Here are a small network's activations along a few directions, averaged over the inputs that share one value of a field.
Values that are neighbours, or in one group, have similar rows; names and order tell nothing.
(in the rows, 500 means zero)
Strong random noise was added to every row along 11 fixed directions; ignore it. To show where, here is one row again and again, with new noise each time:
[561 581 438 371 414 551 599 614 476 363 719 282 512 390 581 722 464 393
 522 466 518 576 613 353]
[630 367 240 306 504 664 394 584 446 396 466 504 249 503 661 568 347 612
 574 438 613 398 786 308]
[348 317 569 620 480 527 563 407 599 550 462 640 662 511 377 535 584 507
 440 316 508 535 447 416]
[470 466 690 655 578 632 481 525 578 418 459 510 724 432 401 464 658 273
 494 531 312 590 326 680]
[362 222 361 267 788 925 575 603 500 436 159 668 575 341 700 603 761 526
 574 543 547 776 492 427]
[588 583 577 580 293 511 525 223 663 348 746 186 407 634 570 838 318 331
 260 512 708 474 709 133]
[611 703 611 606 570 581 682 446 796 536 452 318 522 472 678 692 819 337
 445 544 532 662 304 526]
[284 304 586 229 390 186 562 310 323 421 608 323 583 720 452 392 520 808
 441 378 706 337 598 182]
[373 709 138 509 745 473 708 594 452 792 522 706 560 312 468 676 632 538
 565 660 537 636 368 713]
[447 347 270 505 746 873 544 310 671 437 227 682 236 593 738 799 387 600
 448 554 750 672 735 340]
[515 390 498 583 419 522 468 428 561 595 472 611 595 411 396 520 621 384
 400 481 412 469 482 381]
[369 470 698 492 612 595 562 388 613 389 556 221 695 547 511 682 716 464
 437 491 575 430 313 535]
[517 513 399 483 456 648 336 782 357 485 631 469 757 471 466 269 443 202
 516 483 704 616 418 500]


Field S:
s8: [347 375 571 461 617 707 432 478 301 355 519 615 643 323 376 682 325 382
 390 702 467 519 517 539]
s11: [540 350 460 636 328 550 674 468 646 541 634 675 416 290 374 856 373 423
 430 255 203 546 701 350]
s9: [447 415 287 503 193 486 503 833 406 648 732 594 554 227 289 597 384 563
 528 224 416 442 630 376]
s10: [315 616 528 714 541 224 572 297 693 933 386 604 651 630 375 406 725 671
 352 578 675 396 163 604]
s2: [364 668 696 492 510 317 728 320 370 567 474 465 578 521 400 576 506 591
 459 606 398 593 402 563]
s13: [457 580 592 513 322 250 701 467 385 447 525 599 492 595 588 431 437 450
 556 508 381 852 626 394]
s5: [528 674 608 434 499 483 399 487 390 462 619 191 609 436 526 431 560 397
 431 583 642 402 246 589]
s6: [475 229 537 570 571 624 222 308 571 537 340 620 390 634 402 457 395 709
 432 569 474 262 496 513]
s3: [373 512 345 287 724 791 399 647 325 367 605 409 508 384 543 741 439 408
 627 667 585 562 558 667]
s7: [753 724 496 411 503 277 567 654 524 619 401 419 390 293 595 308 835 578
 705 624 132 318 321 730]
s4: [676 507 651 534 299 546 623 531 876 527 438 477 303 389 691 760 521 519
 484 299 294 556 625 374]
s12: [541 639 528 688 498 420 556 300 534 479 467 644 301 528 416 626 243 520
 432 552 395 477 630 511]
s1: [547 601 430 465 593 597 541 783 591 514 660 298 538 419 575 598 625 553
 708 265 533 355 318 743]
The values of S form a tree with 4 forks.
Q: What is the length, in steps, of the shortest route from s9 to s3?
A: 4
Q: Name the neighbours of s11, in listed order.
A: s1
Q: Name the neighbours of s4, in listed order.
A: s10
Q: Name the neighbours of s12, in listed order.
A: s8, s2, s5, s7
